A small network was shown many inputs. Here are its activations along a few directions, one row for each input.
Each table varies a few parts of the input and shows all the possible inputs, shuffled.
A made-up example of a description, with smaller parts first: one of 3 separate values, together with either a single point or one of 11 places along a line or (one of 4 places along a line, together with one of 5 places around a ring).
Shared parts are said once, and a part with two or three values counts as separate values.

Other details of the inputs vary at random and push rows far along two fixed directions, the same in every table; ignore that.

A family of inputs:
x1: [-9 14 5 26 -19 -11 12 20 15 4 4]
x2: [11 -3 -16 -30 8 19 -26 -15 -24 -17 -10]
x3: [-1 -2 15 12 -3 -10 22 13 28 19 -2]
x4: [3 -15 -13 -26 19 -7 -10 -20 -34 2 0]
x5: [4 -40 2 -7 9 -42 14 -10 3 25 -33]
x6: [7 -1 10 25 -9 -5 22 11 21 -13 1]
x7: [8 16 6 15 -11 27 0 -6 -7 -19 6]
x8: [4 3 -8 4 5 38 -14 -8 -20 -26 11]
x9: [16 -1 -17 -23 6 22 -16 -21 -23 -12 8]
x10: [-1 12 0 -9 11 36 -11 3 -6 -6 18]
x11: [7 13 0 4 -8 30 -8 -4 -22 -20 8]
x12: [-6 6 -2 -36 16 25 -1 -16 -25 -3 -1]
x13: [7 5 14 42 -7 -4 5 13 11 1 6]
x14: [-14 -22 -10 -36 14 -43 6 -16 -16 26 -27]
x15: [-8 9 1 -31 8 19 -12 -3 -27 -7 1]
x16: [-16 8 -8 -8 -9 29 -10 -7 -13 -12 16]
x17: [-10 13 -7 8 -5 28 -14 0 8 -10 23]
x18: [-5 17 0 11 -11 -5 11 6 10 0 -2]
x19: [6 5 4 28 -16 0 17 0 12 -6 11]
x20: [-7 16 7 5 -4 34 5 11 -2 -9 18]
x21: [5 -8 11 33 3 -18 16 21 21 -5 3]
x22: [15 7 -3 5 -3 30 -6 5 10 -27 14]
x23: [-6 14 18 19 -11 -4 16 15 23 3 2]
x24: [-4 20 2 -6 1 21 -16 -2 -13 -12 16]
x25: [8 -20 -11 -37 10 -11 -5 -28 -27 6 -12]
x26: [8 8 -10 0 0 27 -23 -2 -11 -25 6]
x27: [-14 -1 6 25 -15 -19 22 8 29 14 1]
x28: [-8 13 17 25 -4 -3 6 20 19 3 9]
x29: [-12 -27 -2 -16 7 -45 12 -11 10 35 -22]
x30: [7 -35 5 -15 15 -48 17 -2 7 19 -29]
x31: [17 10 -5 -4 -3 35 -19 -11 -11 -17 7]
x32: [9 -31 2 -27 17 -40 3 -20 -17 27 -35]
x33: [-7 -7 2 20 -11 -19 11 11 36 20 2]
x34: [-2 -35 -1 -7 10 -39 18 -11 -5 19 -30]
x35: [14 4 10 38 -6 0 0 11 16 2 8]
x36: [0 -27 -11 -31 17 -5 -4 -18 -39 1 -19]
x37: [-1 -24 7 -15 19 -36 17 5 14 38 -15]
x38: [4 14 -5 -1 -10 28 -8 -9 -15 -29 -1]
x39: [5 -2 9 27 -8 -5 18 19 14 -13 4]
x40: [-1 14 1 10 -12 -5 7 6 17 3 -3]
x41: [-3 11 -17 -27 10 13 -23 -8 -21 -5 4]
x42: [-14 2 1 18 -16 -18 11 16 13 10 -1]
x43: [8 -27 -11 -39 31 -17 -11 -11 -24 0 -14]
x44: [-2 9 -9 2 -7 7 -5 2 15 1 4]
x45: [-1 8 15 2 -6 2 5 8 17 4 -2]
x46: [2 8 2 23 -13 -22 12 20 34 15 0]
x47: [-1 -16 10 -21 9 -49 10 -6 4 33 -24]
x48: [8 9 -5 -4 -10 30 -15 -10 -8 -26 -4]
x49: [9 -8 3 36 -5 4 4 12 21 -6 9]
x50: [-7 8 4 23 -19 -11 12 10 32 7 0]
x51: [0 2 3 19 -13 3 2 8 -3 -14 -2]
x52: [-3 13 -3 -36 6 15 -10 -19 -28 -8 0]
x53: [-6 12 11 10 -12 -5 6 12 5 3 8]
x54: [6 8 -2 13 -13 16 3 -1 -9 -16 18]
x55: [-8 6 -1 28 -11 -12 2 16 29 8 10]
x56: [-3 7 -2 -31 15 20 -22 -4 -20 -5 5]
x57: [12 -7 1 30 -12 9 7 9 25 -7 3]
x58: [0 15 7 8 -2 3 -9 7 11 1 13]
x59: [5 11 7 4 -6 -1 -1 8 18 5 6]
x60: [4 13 -7 7 -1 27 -17 -1 -16 -27 6]
x61: [-10 -11 -2 -33 30 -4 -4 -8 -24 16 -5]
x62: [2 3 13 9 -5 -9 7 17 26 12 0]
x63: [-11 17 -12 -4 -1 24 -16 -2 -12 -14 12]
x64: [-18 1 -14 -21 10 18 -19 -16 -22 -4 10]
x65: [-10 -5 -12 -31 18 -19 -10 -9 -25 11 -11]
x66: [7 -30 -5 -5 15 -47 7 -6 -3 27 -10]
Each input here is: one of 6 places around a ring, together with either one of 5 separate values or one of 6 places along a line.
The inputs of x37 and x61 match in every part but the place on the ring of 6. If x44 is changed in the same way as x37 into x61, which row does it become?
> x63
The inputs of x52 and x58 match in every part but the place on the ring of 6. If x14 is changed in the same way as x52 into x58, which row does it become?
> x55
Start at x29 and move only the place on the line of 6, one step at a time. The first step leads to x50. Which rows follow, in order?
> x40, x47, x45, x3
Change only the choice among 5 separate values in x5. List by row number the other rows that result.
> x25, x30, x32, x48
Change only the place on the line of 6 in x20. List by row number the other rows that result.
> x1, x15, x16, x42, x53

A family of inputs:
x67: [-2 -14 -1 38 -4 -32 9 11 7 0 -8]
x68: [-12 26 -8 -17 -9 36 -13 -14 -17 -15 13]
x69: [-18 2 2 26 -7 -22 4 17 11 7 4]
x70: [-3 -12 8 23 -13 -16 26 2 15 4 -10]
x71: [15 -19 2 20 -4 -18 8 6 31 11 -7]
x72: [8 13 -14 -6 -9 29 -18 -15 -28 -29 7]
x73: [10 -25 -3 -26 27 -13 -8 -13 -30 2 -9]
x74: [-18 -14 -3 -26 7 -24 9 -9 -14 18 -14]
x75: [-3 11 -7 -32 8 15 -12 -11 -4 0 -1]
x76: [-2 14 9 19 0 12 1 15 13 -3 21]
x77: [8 -17 -2 -37 15 -11 1 -12 -23 4 -23]
x78: [15 -6 1 28 -3 8 2 11 21 -4 13]
x79: [-12 -5 -9 -33 9 -18 -11 -13 -27 12 -9]
x80: [-4 -17 1 -5 16 -29 6 8 11 29 -2]
x81: [1 3 -1 12 -13 -1 8 -9 0 -4 -5]
x82: [1 7 -6 -5 1 13 -11 1 13 3 7]
x83: [8 -11 20 26 -3 -18 15 15 12 7 -8]
x84: [12 -1 -7 -27 3 16 -9 -17 -6 -11 -8]
x85: [-2 40 8 14 -17 47 -2 14 15 -24 24]
x86: [-2 22 10 8 -4 27 -5 11 1 -9 15]
Describe the family of inputs behind these rows.
> one of 2 separate values, together with either one of 4 places along a line or one of 6 places around a ring
The inputs of x85 and x77 match in every part but the choice among 2 separate values. If x69 is changed in the same way as x85 into x77, which row does it become?
> x67
Start at x85 and move only the place on the ring of 6, one step at a time. The first step leads to x86. Which rows follow, in order?
> x76, x80, x82, x75
Change only the place on the line of 4 in x67. List by row number the other rows that result.
> x70, x72, x81

A family of inputs:
x87: [-8 21 -11 -16 5 48 -21 -9 -29 -20 20]
x88: [-21 -21 -12 -52 20 -39 -5 -17 -35 24 -33]
x89: [3 -6 -15 -11 2 17 -20 -20 -22 -13 4]
x90: [-5 6 6 0 -6 -5 10 4 20 15 7]
x91: [9 14 16 35 -10 -6 5 25 39 4 12]
x92: [10 4 10 41 -12 12 15 20 32 -11 12]
x93: [10 8 -20 -14 3 50 -24 -13 -20 -34 13]
x94: [10 16 -15 -9 -3 42 -20 -23 -28 -35 6]
x95: [13 8 13 37 -23 7 14 15 15 -12 5]
x96: [4 -31 13 -7 13 -39 18 -2 -4 17 -25]
x97: [2 8 15 32 -9 1 14 19 38 11 11]
x98: [-6 -15 -9 -40 29 -27 -18 -9 -38 12 -13]
x99: [-8 -20 7 -9 1 -61 20 4 25 40 -33]
x100: [-13 9 2 13 -10 -1 10 6 8 1 13]
Describe the family of inputs behind these rows.
> either one of 6 places around a ring or (one of 2 separate values, together with one of 4 places along a line)
Change only the place on the line of 4 in x98. List by row number the other rows that result.
> x87, x88, x100
